These are the activations of a small neural network, seen along a few directions. Each row is one input.
Each table varies a few parts of the input and shows all the possible inputs, shuffled.
A made-up example of a description, with smaller parts first: one of 2 separate values, together with either a single point or one of 11 places along a line or (one of 4 places along a line, together with one of 8 places around a ring).
Shared parts are said once, and a part with two or three values counts as separate values.

Other details of the inputs vary at random and push rows far along two fixed directions, the same in every table; ignore that.

Rows:
x1: [-2  1 -9 10  0 -1 -1  6 -7  6  2]
x2: [  7   7  18 -17   2  18  11   9  20  -4 -36]
x3: [  5  -1  -5   4  -3  -3 -12  -1  -1   4  10]
x4: [ -4  -3 -14   3  -3  -1  -2  -1   2  -3   8]
x5: [ 6 -4 -7  6 -5 -1 -3  1 -4  6  9]
x6: [ 18  -4  20 -26  -2  11  15   4  18  -6 -34]
x7: [-2  3 -7 13  1 -7  3  2 -7 -1  2]
x8: [-3 -6 -9  3 -3 -1 -9 -4  1 -5  8]
x9: [ -4   0 -11   8  -5   2  -4   1   4   3   8]
x10: [ 16   5  23 -20   3  14   3   7  15  -4 -36]
x11: [ -2  -2  -6   8  -5   3 -11  -2   2   1   8]
x12: [ -1  -6 -13   4  -4  -6   1   1  -2   1   6]
x13: [  7   9  19 -14   3  12  15   4  20 -10 -35]
x14: [ 18   3  26 -20   0   6   9   0  23  -8 -31]
x15: [-3  3 -4 12  2 -2 -7 -3 -4 -7  5]
x16: [ 0 -1 -8 11 -4 -9  4 -1  0  1  6]
x17: [-1 -1 -4 10 -3 -3 -6 -6  3 -6  9]
x18: [ -7   1 -14   4   3   0  -3   2  -4  -4   4]
x19: [  4   0  -7   8   1   0  -4   4 -11   4   5]
x20: [ 17   7  24 -16   4   7   7   2  16 -10 -35]
x21: [  4   2  -5  10   2  -6   1   0 -10  -2   5]
x22: [  0  -3 -10   9  -6  -3  -1   3   0   8   6]
x23: [-3  2 -9 10 -4 -3  1 -3  4 -3  8]
x24: [ 6 -2 -5  9 -3 -7  2 -3 -3 -1  9]
x25: [ -7   8  -5   1   0   0   0 -22 -15  18  -3]
x26: [ -5  -2 -10   4   3   0 -10  -1  -6  -7   4]
x27: [  3  -3 -10   3   2  -3  -2   2 -12  -2   4]
x28: [-68 -11  82 -44  34   3  22  19 -10  21  68]
x29: [ -3  -3 -13   5   2  -5   0   4  -9   0   2]
x30: [  2  -1  -9   1   4  -5 -10   0  -9  -4   5]
x31: [ 4 -5 -9 -1 -1 -6 -9 -3 -2 -3  9]
x32: [ -4   8 -10   3 -15  -4  -3 -24 -11  17   1]
Each input here is: one of 2 separate values, together with either a single point or (one of 3 separate values, together with one of 5 places around a ring).
Question: The inputs of x2 and x9 match in every part but the choice among 2 separate values. If x26 is changed in the same way as x2 into x9, which row does it become?
Answer: x8
Question: Change only the choice among 3 separate values in x1. List by row number the other rows that result.
Answer: x7, x29
Question: Change only the choice among 3 separate values in x10. List by row number the other rows that result.
Answer: x20, x30
Question: Change only the choice among 2 separate values in x24. List by row number the other rows that result.
Answer: x21

Rows:
x33: [-3  6 -4  8 -3 -1 -4 -5 -5  8  2]
x34: [ -4   3  -4   8  -3  -2   1 -10  -6   3   3]
x35: [  6  -8  -4   4   3  -4 -10   9   4 -13  12]
x36: [ 0  5 -3  5  0 -2 -6 -5 -9  8  2]
x37: [-2  5 -6  3  1 -6 -1 -8 -8  2  2]
x38: [ 1 -2 -5  4 -4 -3  1 -8 -8  3  4]
x39: [-5  6 -7  2  2 -2 -6 -7 -8  4  1]
x40: [-45 -14  77 -48  31   3  24  28   3   2  51]
x41: [-6  1 -7  5 -5  4 -4 -7 -4  6  3]
x42: [ 0 -3 -7  2 -4  0 -2 -7 -7  5  4]
x43: [ 2  1 -5  6 -6 -5  3 -5 -3  8  5]
x44: [  5 -10  -3   4   2  -6 -13   8   6 -12  14]
x45: [-2  2 -9  3 -4 -6  3 -7 -2  4  4]
x46: [ 19   8  17 -18  -7  17   9   0  23   1 -48]
x47: [ 2  5 -3  6  0 -6 -1 -7 -9  6  3]
x48: [  4  -3  -7   7   7  -1  -6  14  -3 -14   7]
x49: [ 1  0 -7  4 -6 -2  0 -4 -2  9  6]
x50: [ -1   0 -10  -1  -2  -4  -2  -6  -5   5   4]
x51: [  3  -9  -5   7  -2  -5 -11   7  12 -11  15]
x52: [-7  4 -9  2 -3  0 -4 -6 -2  6  3]
x53: [-4  3 -9  0  0 -1 -6 -6 -7  5  2]
x54: [ -1   2  -3   6  -1  -3  -1 -10 -10   2   2]
x55: [-7  7 -7  5 -1 -2 -4 -7 -4  4  2]
x56: [ -3   0 -10   1  -5  -3   0  -6  -1   6   4]
x57: [-40  -9  64 -39  16   2  31   6   1  16  32]
x58: [  0  -6 -14  13   3  -4  -2  18  -1 -12   3]
x59: [ 4 -1 -6  2 -4 -3 -2 -4 -6  9  5]
x60: [ 21   7  17 -20  -4  16   7   0  18   1 -48]
x61: [  2  -4  -6   8  -1   0  -6  11   6 -13  12]
x62: [ 0  5 -3  9 -3 -5  1 -7 -5  7  3]
x63: [ 0  1 -8  1 -2 -6  1 -7 -6  3  4]
x64: [  3  -4 -10  10  11  -1  -4  15  -5 -12   4]
x65: [ 15   8  18 -16  -5  19  10  -5  21  -5 -51]
x66: [ 5  1 -5  4 -3 -6  1 -5 -7  7  5]
x67: [  0  -3  -7   9   4   1  -3  13   3 -12  10]
x68: [ 17   2  15 -19  -9  17  13  -3  23  -3 -46]
x69: [  3  -8  -6   7  -1  -3  -8   8  10 -12  13]
x70: [ -4   3  -4   5   0   1  -6  -9 -10   4   1]
x71: [  4  -6 -14  11   5  -5  -5  18  -6 -13   1]
x72: [-5  6 -6  6 -1 -5  1 -8 -4  3  2]
x73: [ 23   1  20 -18   6  20  17  20  33 -21 -56]
x74: [-3  0 -6  2 -2  3 -6 -7 -9  5  2]
Question: Describe the family of inputs behind these rows.
Answer: one of 2 separate values, together with either one of 6 places along a line or (one of 3 separate values, together with one of 5 places around a ring)
Question: Change only the choice among 2 separate values in x68. List by row number the other rows that result.
Answer: x42

Rows:
x75: [ 29  13  -3  -5 -12  16   6 -10  21  -6 -59]
x76: [ 1 -7  2 -5 -2 -5  2  2  5  0 10]
x77: [-8  2  4 -4  6  1 -4  7  1 -4  4]
x78: [-5 -2  5  1  4  3 -3  5  4 -2  6]
x79: [-2 -2  3 -2 10  0 -1  5 -8 -7  4]
x80: [-3  2  5 -6  0  0  2 -5 -7 10  4]
x81: [-8 -1  2  3  7  0 11 14 -4 -1  2]
x82: [-4 -2  6  0 -3  2 -1  2  6 -3  9]
x83: [-2 -2  3  2  8 -4 10 13 -7  0  3]
x84: [-5 -2  4 -7 -1  0  0 -4 -8 11  3]
x85: [-6  3  7 -1  1 -6  5 -8 -6  6  2]
x86: [-4 -5 -1 -3 -3 -2  2  2  8 -1 11]
x87: [-2  1  6 -5  8 -2 -4  7 -3 -3  5]
x88: [-8  3  3 -4  0  3  2 -5 -3  9  3]
x89: [-10   4   6   1   1  -3   6  -8  -3   6   2]
x90: [-9 -1  3 -2  9  3  0  6 -4 -8  4]
x91: [-5 -5  4 -3 -3  0  2  2  9 -2  9]
x92: [ 25  -3 -74  53 -20 -18 -34 -14 -15  -6  16]
x93: [ 38   3   0  -4 -15  13  -1  -1  25 -16 -53]
x94: [ 0 -3  5  1  5 -2 -5  3 -1 -1 10]
x95: [-3  4  6 -4  0 -2  4 -7 -6  8  4]
x96: [-9 -1  2 -6 -1  4  0 -4 -4 10  2]
Question: Describe the family of inputs behind these rows.
Answer: one of 2 separate values, together with either a single point or one of 4 places along a line or one of 6 places along a line
Question: The inputs of x94 and x78 match in every part but the choice among 2 separate values. If x92 is changed in the same way as x94 into x78, which row does it become?
Answer: x91
Question: Change only the place on the line of 4 in x85. List by row number the other rows that result.
Answer: x80, x84, x95
